These are the activations of a small neural network, seen along a few directions. Each row is one input.
Each table varies a few parts of the input and shows all the possible inputs, shuffled.
A made-up example of a description, with smaller parts first: one of 3 separate values, together with either a single point or one of 11 places along a line or (one of 6 places along a line, together with one of 8 places around a ring).
Shared parts are said once, and a part with two or three values counts as separate values.
In the rows, 128 means zero.

Other details of the inputs vary at random and push rows far along two fixed directions, the same in every table; ignore that.

Table:
x1: [158 128 124 120 156 131 143 111 118  89 207 117 147 139  88]
x2: [155 115 124 124 152 122 148 117 114  90 207 134 144 137  87]
x3: [ 99 142 116 152  75 156 113 160 118 136 142 122  89 143 122]
x4: [109 168 116 141  81 152 102 182 119 113 126 131  98 157 125]
x5: [174 119 142 107 192  94 143  78 147 133 109 123 173 104 137]
x6: [125 150 140 129 121 116  98 151 162 184  36 129 116 111 167]
x7: [ 77 135 120 132  74 147 125 159 115 137 145 118  95 138 121]
x8: [128 146 148 112 136 111 104 153 159 173  37 124 130 117 165]
x9: [136 101 110 149 132 131 153  91 105 106 204 140 128 123  92]
x10: [102 129 135 131 118 124 103 130 149 189  40 133 112 112 170]
x11: [152  95 129 136 166  94 149  60 135 152 101 144 152  87 143]
x12: [168 115 143 102 198  99 138  80 147 135 109 126 172 110 140]
x13: [114 164 129 119 102 168 102 181 125 108 137 107 108 164 126]
x14: [157 123 117 128 145 125 154 118 100  65 191 137 154 143  98]
x15: [ 79 141 118 132  71 151 127 159 103 111 127 125 104 150 135]
x16: [163 101 135 125 180 104 140  80 139 124  98 148 162 100 146]
x17: [117 159 128 131  90 146 109 188 129 127 139 115 104 151 117]
x18: [118 164 127 128  90 141 107 185 131 132 139 118 102 147 114]
x19: [148 100 126 132 165  99 149  62 124 129  85 151 162 101 155]
x20: [110 155 128 125  97 149 104 188 129 128 140 118 102 155 115]
x21: [141  92 114 152 134 135 156  91 103  93 201 136 132 128  96]
x22: [166 108 133 125 183  88 141  75 150 151 101 148 159  89 136]
x23: [157 118 122 127 149 120 151 116 114  91 209 133 145 131  83]
x24: [ 77 125 123 131  78 152 125 159 114 131 143 118  97 145 124]
x25: [133  78 139 120 167  94 163  65 131 142  91 134 162  91 154]
x26: [125  91 117 139 124 129 169  97  99  91 199 126 137 125 101]
x27: [ 88 121 142 115 114 126 118 130 139 165  34 129 125 111 182]
x28: [165 104 140 111 186  99 145  89 137 120  96 141 173 104 145]
x29: [158 107 119 146 145 130 148 109 115  86 204 136 136 132  89]
x30: [ 94 138 118 147  80 166 109 158 112 120 137 129  93 148 128]
x31: [ 93 142 116 146  80 156 109 158 118 141 149 129  87 147 119]
x32: [124  94 116 137 124 124 168  93 100  94 203 128 135 122  97]
x33: [117 176 124 119  97 159 106 181 119 105 128 109 113 168 129]
x34: [126 155 138 126 122 110  97 146 165 190  35 132 115 106 166]
x35: [164 105 135 123 185  91 139  76 148 147 103 149 158  96 139]
x36: [120 145 139 123 130 118  94 148 163 184  38 133 116 115 165]
x37: [ 88 123 142 112 119 111 119 124 147 188  37 127 121 106 176]
x38: [157 118 125 120 160 138 143 114 117  83 204 117 148 146  92]
x39: [118 163 131 123 103 160 104 181 130 117 145 102 106 163 118]
x40: [120 166 129 125 100 156 106 179 131 122 143 101 108 158 118]
Each input here is: one of 5 places along a line, together with either one of 2 separate values or one of 6 places around a ring.
Changing only the place on the line of 5 turns x20 into x24. The same change can be made to x17. Which row results? -> x26
Which other rows does x19 become when the choice among 2 separate values takes its other values? List them by row number. -> x30
Which other rows does x12 become when the place on the line of 5 takes its other values? List them by row number. -> x2, x31, x35, x37
Start at x21 and move only the place on the ring of 6, one step at a time. The first step leads to x3. Which rows follow, in order? -> x11, x9, x31, x10
List by row number the other rows that have the place on the line of 5 in common with x5. -> x1, x12, x13, x33, x38, x39, x40
